Each row below holds a small network's activations on one record, seen along a few directions.
After each row come some of the record's fields: VINEZ, VIV, BOTE, LAM.
Not every record has every field; a missing one is written absent.
The largest differences between rows may come from other fields.
Strong random noise was added to every row along 3 fixed directions; ignore it. To show where, here is one row again and again, with new noise each time:
[-251    8  -23    6  282  322  -65  214   11   95  141  -35 -140 -255
 -120 -184 -227  405]
[  14   40 -373  123 -118   15  -28 -212 -203   17 -377  -33  207  394
 -342 -130 -130 -288]
[ -78  -33  -89 -133  162   20   60  105    9  119  110   -6  -67  -21
  -22   23   41  144]
[ -95  -36 -227 -176  114   74  -22   75  -13  117   30  -92   35   -2
 -174  -16   21   86]
[  82 -120 -264 -478   48 -285  134   47   58  188  147  -85   68  141
    7  294  424 -105]

[-200  182 -295   76   16  268 -209  -64 -139   27 -369  -62   40   23
 -344 -204 -346   55]	VINEZ=nitaz VIV=risa BOTE=kunep LAM=sosil
[-139   40   40  -70   42   72    1   97 -250 -115   98  -88   86   55
 -259   37 -100  205]	VINEZ=nitaz VIV=risa BOTE=dadu LAM=nin
[ 119  -70   -7  -32 -274 -204  -97 -100   -5   -4  -42 -137  123  198
  149   65  240 -281]	VINEZ=sino VIV=dadan BOTE=dadu LAM=sosil
[-143 -145 -492  -97   41  359 -554  -40  286  -19  -60 -377  195 -321
 -205 -476  -14 -181]	VINEZ=sino VIV=dadan BOTE=absent LAM=absent
[ -51  124  -22  179   70  265 -167   57 -128  164 -224   99   -6   60
 -233   67 -341  105]	VINEZ=dul VIV=dadan BOTE=kunep LAM=absent
[ 144  -77 -256 -381   76 -195  103  -42  211  112  -58  -12  -88   17
 -198  318   58   80]	VINEZ=nitaz VIV=absent BOTE=absent LAM=absent
[ 122  -19   12  112  -64 -197  -94 -131  184   -9  -12   -6  -56   46
  378 -109  146 -271]	VINEZ=sino VIV=dadan BOTE=dadu LAM=absent
[  23   48  123  186 -175   -3   45   74 -314 -125  -62   77  212  147
 -227   59  -74   89]	VINEZ=sino VIV=muf BOTE=mugir LAM=nin
[  91    4 -491 -290 -159 -326   -1  100   32  175 -168  -46  200  130
 -365  420  139 -118]	VINEZ=sino VIV=risa BOTE=absent LAM=absent
[-115   29  -52  211  163  113   65   11    5   87 -114  119 -174   33
  -96  -80 -288  144]	VINEZ=nitaz VIV=risa BOTE=absent LAM=absent
[ 176  164  281  209   87 -232  205  -38 -293  -72   42  245 -247  250
   34  345  -93  156]	VINEZ=nitaz VIV=dadan BOTE=kunep LAM=nin
[  21 -112 -383 -287  -30  140 -109  193  172  187 -170 -146   -9  -51
 -450  -18   26   35]	VINEZ=pedu VIV=muf BOTE=absent LAM=absent
[  51  -62 -476  320 -399  -84    6 -487 -360 -136 -650 -109  478  622
 -505 -228 -136 -752]	VINEZ=nitaz VIV=risa BOTE=mugir LAM=absent
[ -78  148 -311  -68 -137  320 -241  108   97   93 -212 -149  168 -219
 -384 -176 -172  -34]	VINEZ=sino VIV=dadan BOTE=dadu LAM=vev
[ -72  -60 -187   26  -92   54 -357 -128  203   11  -37 -240  173 -135
  -24 -251  100 -194]	VINEZ=sino VIV=dadan BOTE=mugir LAM=absent
[-184   18  381   62  304  240   68  305 -159 -103  449   14 -255 -310
  -38   -1 -266  655]	VINEZ=nitaz VIV=muf BOTE=dadu LAM=nin
[ 223  102 -512  138 -418 -165   89 -400  -38  100 -547  225  262  454
 -266   96 -104 -774]	VINEZ=meno VIV=muf BOTE=absent LAM=absent
[-113   88    5  -56  386  171  -31  141  329  259   97  169 -450 -447
   80  -99 -239  376]	VINEZ=nitaz VIV=dadan BOTE=absent LAM=absent
[ -73  -76 -161 -399   43  361 -324  211   65   55  -22 -230  176 -272
 -460 -103  118  316]	VINEZ=pedu VIV=dadan BOTE=mugir LAM=nin
[ 225  -38  109  343 -415 -284   15 -312 -195 -122 -233   67  171  628
  122  -14  118 -539]	VINEZ=sino VIV=dadan BOTE=kunep LAM=sosil
[-287   97 -547 -281  176  565 -458   93  146  173 -145 -307   35 -456
 -641 -374 -410  245]	VINEZ=nitaz VIV=dadan BOTE=kunep LAM=absent
[ 171  -24  109 -267 -141 -360  156   64  -77   23  306  227  -70  -43
  269  302  364   27]	VINEZ=sino VIV=dadan BOTE=dadu LAM=sosil
[-160    0 -111  385   10  138   66  -47 -231  -66 -275  127  -27  274
 -351 -101 -423   -5]	VINEZ=nitaz VIV=risa BOTE=absent LAM=absent
[  87   42 -113 -217  -39  -84   18 -156   58   80  -68  -71  -52  -23
  107   45  111  -60]	VINEZ=nitaz VIV=dadan BOTE=dadu LAM=sosil
[  33  -89  178  112   66  151  -13  -12   15 -194  -96  160 -129  -91
  -97  -46 -545  360]	VINEZ=absent VIV=absent BOTE=absent LAM=absent
[ -55    5 -420 -278  -10   82 -146  -47  103  149 -117 -207  180  -81
 -493 -125    2 -131]	VINEZ=nitaz VIV=muf BOTE=mugir LAM=absent
[-102  109   27   22  265  172 -133  230  126   89  103  229 -331 -243
  -51 -128 -101  430]	VINEZ=pedu VIV=dadan BOTE=kunep LAM=absent
[ -25 -262 -248   87 -170  101 -246 -215  102 -228  -98 -223  292   64
  -43 -193   -4 -199]	VINEZ=sino VIV=absent BOTE=absent LAM=absent
[  53    1   14  141  -57   92   14   85 -230 -150  154  -36   77 -186
  -89  -42  -83  128]	VINEZ=sino VIV=muf BOTE=dadu LAM=nin
[ -66   11  -76   21  -53 -105   45 -141  -41   41 -225 -113  125   29
  -29  -27   42 -203]	VINEZ=nitaz VIV=risa BOTE=mugir LAM=sosil
[ -78 -146  -11  -89  -93  165 -158  -65   87  -83   29 -180  162 -224
  186 -339  -10 -205]	VINEZ=dul VIV=muf BOTE=dadu LAM=sosil
[ -44  120  -93   25   10  114  -89  -50  -76   58  -65   -1  -82  -67
 -186  -99 -141  -18]	VINEZ=nitaz VIV=dadan BOTE=dadu LAM=sosil
[  27 -235 -488 -255 -115  135 -341 -105   58  -71 -264 -326  414   58
 -466  -70 -124 -135]	VINEZ=dul VIV=absent BOTE=absent LAM=absent
[ 263  179  -69  -19   88 -405  230 -124  208  237 -215  294 -398  173
  128  312   24 -190]	VINEZ=nitaz VIV=dadan BOTE=absent LAM=absent
[ -15   11  236 -255  171 -121   94   95   42   39  296   68 -126 -174
   80  173  180  265]	VINEZ=nitaz VIV=dadan BOTE=mugir LAM=nin
[ 145   82  -19  418 -226 -147  164 -467  -73  -58 -483  123  117  348
  130 -359 -106 -609]	VINEZ=nitaz VIV=muf BOTE=mugir LAM=sosil
[-154  -43  263  208  174  190   40  125 -404 -181  231  -28    3  -32
 -138   22 -191  441]	VINEZ=nitaz VIV=risa BOTE=dadu LAM=nin
[-250   88  338  -86  370  206   41  287  153  -41  277   15 -178 -411
   -1   65 -107  581]	VINEZ=nitaz VIV=risa BOTE=mugir LAM=vev
[ 220  131 -167   -2 -244 -410  205 -307 -138    6 -381  111   87  557
  -19  172   79 -518]	VINEZ=nitaz VIV=risa BOTE=kunep LAM=sosil
[ -23   92 -190  -71 -197  222 -152   10  -12   43 -171  -68  136  -44
 -244 -157 -201   -2]	VINEZ=sino VIV=dadan BOTE=kunep LAM=sosil
[-155   16   42 -261  176  133   -6  274 -171  -65  252 -117  -59 -133
 -153  101  -15  382]	VINEZ=nitaz VIV=risa BOTE=kunep LAM=nin
[ 143  -14  -52 -304  -39 -429  265 -127  127   56  -48   60  137  291
  184  377  484 -262]	VINEZ=nitaz VIV=risa BOTE=mugir LAM=vev
[  97    4 -275 -242   60  129 -141   -5  -64   16  -15 -295   30 -209
 -324   -9    7    9]	VINEZ=nitaz VIV=dadan BOTE=dadu LAM=nin
[  73  146 -121   89 -131   77   -1   -9  -26 -120  -95   58  180   79
 -150  -58  -72 -110]	VINEZ=sino VIV=muf BOTE=kunep LAM=vev
[  53   -5  144  244 -184 -147 -160 -166  -46  -92  -47   -1   74  181
   92  -81   91 -225]	VINEZ=sino VIV=dadan BOTE=mugir LAM=sosil
[ 188   25 -386  -87 -172 -324  134 -240   21  144 -354   98   28  437
 -262  177   31 -462]	VINEZ=nitaz VIV=muf BOTE=absent LAM=absent
[-188   21  -37  474  129  556 -249   33   -9 -155 -409  118 -164 -218
 -452 -441 -741  507]	VINEZ=pedu VIV=absent BOTE=absent LAM=absent
[-214  174 -136 -192  160  166 -131  203   21   33  -48  -89  -18 -131
 -448   77 -151  240]	VINEZ=nitaz VIV=risa BOTE=kunep LAM=vev

Here are new rows. What are their fields?
[   9  124  158  317  165  -73  112  151  106   98  -67  390 -342 -172
  203   64 -315  313]	VINEZ=sino VIV=risa BOTE=absent LAM=absent
[-189  198  177  559   52  444  -27  -34    5  -82 -362   49 -129 -191
 -191 -520 -592   20]	VINEZ=nitaz VIV=muf BOTE=mugir LAM=vev
[-199  206 -139 -103  138  248 -113  182   41    8 -149  -87 -178 -214
 -288   28 -253  159]	VINEZ=nitaz VIV=risa BOTE=kunep LAM=vev
[ 331  120 -232   96 -242 -180   66 -281   -4 -102 -357   85  191  276
   25    2   93 -495]	VINEZ=sino VIV=dadan BOTE=dadu LAM=vev
[   5 -224 -283 -386  -32   69 -246  126  394  187  173 -348   64 -204
   10  -39  302 -102]	VINEZ=sino VIV=dadan BOTE=absent LAM=absent
[ -36   52 -169 -318  -29  107  -98    4   12  102   -8 -194   30  -53
 -136   57   -9  144]	VINEZ=nitaz VIV=dadan BOTE=kunep LAM=sosil
[  33   85  -11   63  132 -262  214   56    6  137 -135  198 -285  151
  -45  329 -108   63]	VINEZ=nitaz VIV=risa BOTE=absent LAM=absent
[-118  -80  -58    1 -207  151 -308    0   11  -23    9 -267  154 -104
  -60 -132   59  -52]	VINEZ=sino VIV=dadan BOTE=dadu LAM=sosil
[ 188   57 -339  159 -264 -248   71 -437 -125   50 -509  101  243  522
 -314  -80   20 -615]	VINEZ=nitaz VIV=muf BOTE=mugir LAM=absent
[-148   98  206 -279  344   82   67  328  100  -25  316   23 -185 -215
  -50  266   32  533]	VINEZ=nitaz VIV=risa BOTE=kunep LAM=vev
[  49 -140 -418 -342  -50  -53 -317  -17  371  113   42 -290  114 -129
  -43  -82  289 -317]	VINEZ=sino VIV=dadan BOTE=absent LAM=absent
[ -11   72   18   66  -61  105    8   63  -22 -123   10   80  219    9
 -129  -20   -8   46]	VINEZ=sino VIV=muf BOTE=mugir LAM=vev
[ -75   89  192  -37  307   76   40  106  302  239  193  134 -350 -403
  180  -90  -88  301]	VINEZ=nitaz VIV=dadan BOTE=mugir LAM=absent
[-186   55  168  179  -14   40   89  249 -149 -132  139  130  155  -15
 -128   54  -55  165]	VINEZ=sino VIV=risa BOTE=mugir LAM=vev
[ 148    6  251 -325   62 -399  279  -47  227  168  259  226 -181   14
  427  263  415  -29]	VINEZ=nitaz VIV=dadan BOTE=mugir LAM=sosil
[ -92   89  360 -327  314  -70   82  324   92   93  453   60 -303 -344
   39  330  115  552]	VINEZ=nitaz VIV=dadan BOTE=mugir LAM=nin
[  69  -28 -404 -544   85 -310   25   28  227  305  -29  -54  -83   -6
 -150  429  275  -92]	VINEZ=nitaz VIV=risa BOTE=absent LAM=absent
[ 208  203  218  588 -136 -218  210 -386 -233  -55 -335  369 -123  451
  108 -116 -196 -365]	VINEZ=nitaz VIV=dadan BOTE=mugir LAM=sosil
[ -23   60   28 -110    0 -208  152  -16   43   14   -3   22   90  140
  -40  141  175 -148]	VINEZ=nitaz VIV=risa BOTE=mugir LAM=vev
[ -70 -125 -211 -749   82 -137  -26  115   43  149  300 -195   79 -115
   58  369  446  238]	VINEZ=nitaz VIV=risa BOTE=kunep LAM=sosil
[ 215  -46  -27 -262   -7 -325  273 -112   75  -18   39  -25  -29  155
  223  358  333 -148]	VINEZ=nitaz VIV=risa BOTE=dadu LAM=vev
[ 122  -44 -280 -332 -183 -316   83   81   32  130   99   30  223  148
 -176  308  326 -178]	VINEZ=sino VIV=muf BOTE=mugir LAM=absent
[-234 -263 -419 -387   30  150 -411  165  252   13  213 -443  233 -320
 -162  -37  245   18]	VINEZ=sino VIV=risa BOTE=absent LAM=absent
[ 117  148 -227  314 -136 -126   41  -77  -50   42 -396  245   -6  208
 -214   47 -307 -120]	VINEZ=sino VIV=risa BOTE=absent LAM=absent
